These are the activations of a small network on made-up records, seen along a few directions, one row for each record.
Records have a field called Y. Each example row is followed by its value.
The largest differences between rows may come from other fields.
In the rows, 500 means zero.
Random noise pushes rows far along 4 fixed directions. That doesn't count. These rows show it; they differ only by the noise:
[501 434 660 455 478 508 520 474 510 501 506 392 569 551 676 568 509 473
 630 583 575 581 522 463 507 473]
[590 484 629 428 542 481 525 587 521 530 440 482 510 439 594 525 440 452
 545 593 486 509 472 563 498 514]
[606 428 656 640 500 404 499 439 509 573 408 455 655 617 617 514 382 443
 746 590 600 608 430 517 489 355]
[591 641 552 637 562 497 506 646 645 443 513 542 639 449 490 498 445 462
 444 481 473 413 473 582 589 493]
[581 510 783 458 557 493 547 579 494 587 413 454 527 464 538 535 384 477
 638 653 561 551 439 586 558 456]
[577 619 385 619 534 498 480 640 684 362 570 555 640 442 562 498 527 442
 343 403 408 371 525 535 536 552]

[556 504 593 434 533 488 509 569 532 529 471 486 519 460 560 543 446 460
 522 562 505 513 522 554 507 502]
y5
[374 413 532 317 411 612 515 390 405 490 576 385 387 492 558 528 649 522
 502 526 535 569 560 390 501 548]
y4
[566 550 575 525 588 458 535 554 454 612 365 570 420 417 279 436 363 530
 508 554 474 439 393 626 533 461]
y11
[467 437 701 547 477 469 524 351 351 662 387 451 453 629 372 508 391 559
 736 605 661 643 393 504 517 330]
y9
[580 608 666 447 596 489 557 614 404 625 355 587 354 346 229 420 334 538
 494 609 466 443 356 650 569 508]
y9
[450 546 484 490 507 524 493 541 528 472 532 464 518 476 473 507 515 514
 446 489 491 465 542 500 531 514]
y10
[513 648 367 489 557 579 496 664 606 418 589 609 458 348 402 476 578 546
 240 379 351 338 534 524 557 646]
y3
[522 585 431 854 481 476 445 440 619 429 583 523 741 634 464 477 517 508
 540 370 539 496 470 433 562 379]
y8
[379 486 259 458 415 596 454 466 605 273 727 432 548 518 688 559 776 517
 301 321 419 448 656 302 472 635]
y8
[521 507 303 464 510 511 466 568 560 416 555 557 466 427 524 478 603 507
 316 394 363 408 517 458 452 601]
y3
[543 409 637 522 480 465 510 435 476 552 453 410 599 577 669 548 459 461
 690 578 571 615 504 477 476 413]
y12
[593 442 413 199 551 461 530 676 484 497 451 555 327 292 644 502 527 396
 317 554 326 421 542 591 360 696]
y1
[488 388 491 418 454 479 501 412 383 579 444 493 383 508 469 494 501 526
 575 563 488 549 443 481 448 510]
y7
[448 618 599 725 507 515 511 467 507 522 516 510 575 582 290 469 452 574
 552 469 607 457 431 520 663 407]
y9
[438 321 792 329 437 550 537 373 380 588 496 314 496 599 723 615 529 524
 760 664 651 707 558 402 484 475]
y6
[502 416 353 649 439 428 452 333 432 526 480 546 521 627 462 437 471 507
 587 439 525 543 442 454 449 414]
y7
[416 482 707 399 491 576 534 445 456 528 529 392 486 544 574 577 516 531
 614 563 585 594 515 463 548 460]
y6
[536 724 497 449 610 557 535 766 625 446 517 584 458 280 320 487 463 501
 245 468 377 297 523 631 607 608]
y10
[605 425 495 646 482 360 478 442 534 543 423 481 642 594 598 483 410 431
 665 536 544 553 459 506 438 391]
y1
[488 560 698 420 522 601 539 588 552 484 563 423 548 427 560 588 526 506
 487 554 530 517 567 517 588 545]
y12
[595 340 296 371 460 419 449 444 395 551 397 598 349 446 540 417 484 431
 491 520 396 515 439 505 334 548]
y4
[616 686 573 795 560 441 509 626 686 490 496 568 738 529 406 485 365 456
 529 467 552 411 478 610 633 415]
y1
[617 358 284 782 451 294 432 340 542 516 413 520 706 693 613 439 426 404
 674 451 519 557 447 451 348 341]
y10
[709 461 285 776 549 319 436 476 550 552 383 662 603 551 455 391 384 449
 527 394 422 460 382 549 412 402]
y3
[426 513 532 340 522 574 554 551 431 511 501 476 351 404 414 512 544 552
 392 528 477 459 502 521 500 578]
y11
[837 345 450 423 605 247 482 625 430 684 177 670 408 387 581 415 245 346
 584 645 358 525 366 722 295 480]
y5
[615 678 750 617 603 492 521 674 564 596 420 549 602 422 335 494 311 494
 547 596 538 479 410 676 640 421]
y5
[459 648 526 568 527 554 520 581 557 470 531 520 520 484 353 503 480 544
 435 474 525 430 514 546 582 500]
y2
[244 414 527 250 376 662 513 356 385 427 667 339 352 542 572 576 715 597
 476 509 567 572 612 317 526 597]
y7
[429 627 421 721 457 593 482 512 714 296 731 454 737 591 585 572 661 513
 371 323 551 443 625 394 589 501]
y6
[357 497 269 608 410 526 475 379 581 338 672 464 586 628 553 513 676 516
 405 314 508 427 596 340 499 521]
y11
[350 829 784 464 544 768 598 707 575 417 671 479 469 335 251 538 594 603
 306 519 555 391 568 561 815 603]
y4
[434 553 542 534 471 590 497 506 578 407 625 458 569 570 563 571 582 542
 478 446 562 513 589 412 548 513]
y8
[446 541 521 687 486 492 505 425 559 476 543 453 628 624 454 499 500 525
 574 459 601 485 516 463 574 414]
y2
[502 454 560 188 561 525 537 609 381 599 394 513 251 321 434 489 447 523
 436 629 405 464 489 602 450 626]
y2
[456 441 278 395 454 536 462 484 562 345 618 466 519 482 750 551 668 447
 355 391 406 472 622 412 410 611]
y12

Here are new rows. What is Y for each?
[479 599 522 605 511 560 493 533 605 433 607 515 602 538 485 532 558 515
 440 430 500 488 539 463 562 483]
y8
[381 511 558 588 434 536 505 400 506 472 560 411 579 656 502 549 535 546
 609 488 646 558 556 412 541 424]
y2
[538 607 488 558 563 481 497 571 504 545 435 615 422 439 264 439 404 535
 429 474 462 392 410 610 578 501]
y9
[458 659 326 881 452 528 435 491 743 282 713 519 838 649 559 522 626 495
 386 272 516 451 602 409 592 442]
y6
[407 449 534 405 443 545 511 422 407 502 541 457 402 538 505 506 572 548
 520 528 535 562 528 448 507 522]
y7
[486 371 511 310 484 486 495 434 335 618 408 499 282 457 437 491 484 538
 531 580 475 543 433 521 448 521]
y7
[657 345 538 266 529 449 515 588 426 598 366 526 367 386 667 518 444 430
 528 631 406 556 480 568 329 595]
y6
[502 574 405 496 493 562 513 557 547 442 553 558 460 410 439 461 581 479
 334 442 419 437 519 522 525 569]
y4
[713 349 542 425 533 361 523 477 368 713 244 614 355 435 450 410 328 403
 646 640 448 593 348 628 363 420]
y4
[399 470 604 424 462 590 495 472 521 432 627 392 531 547 631 589 604 536
 504 498 579 542 601 414 563 540]
y6
[384 641 567 373 497 691 540 584 506 437 622 494 399 364 364 516 605 562
 328 492 496 418 559 505 649 621]
y4
[591 496 391 529 512 452 467 562 587 436 502 540 587 489 649 505 515 417
 432 474 413 484 528 516 422 514]
y12
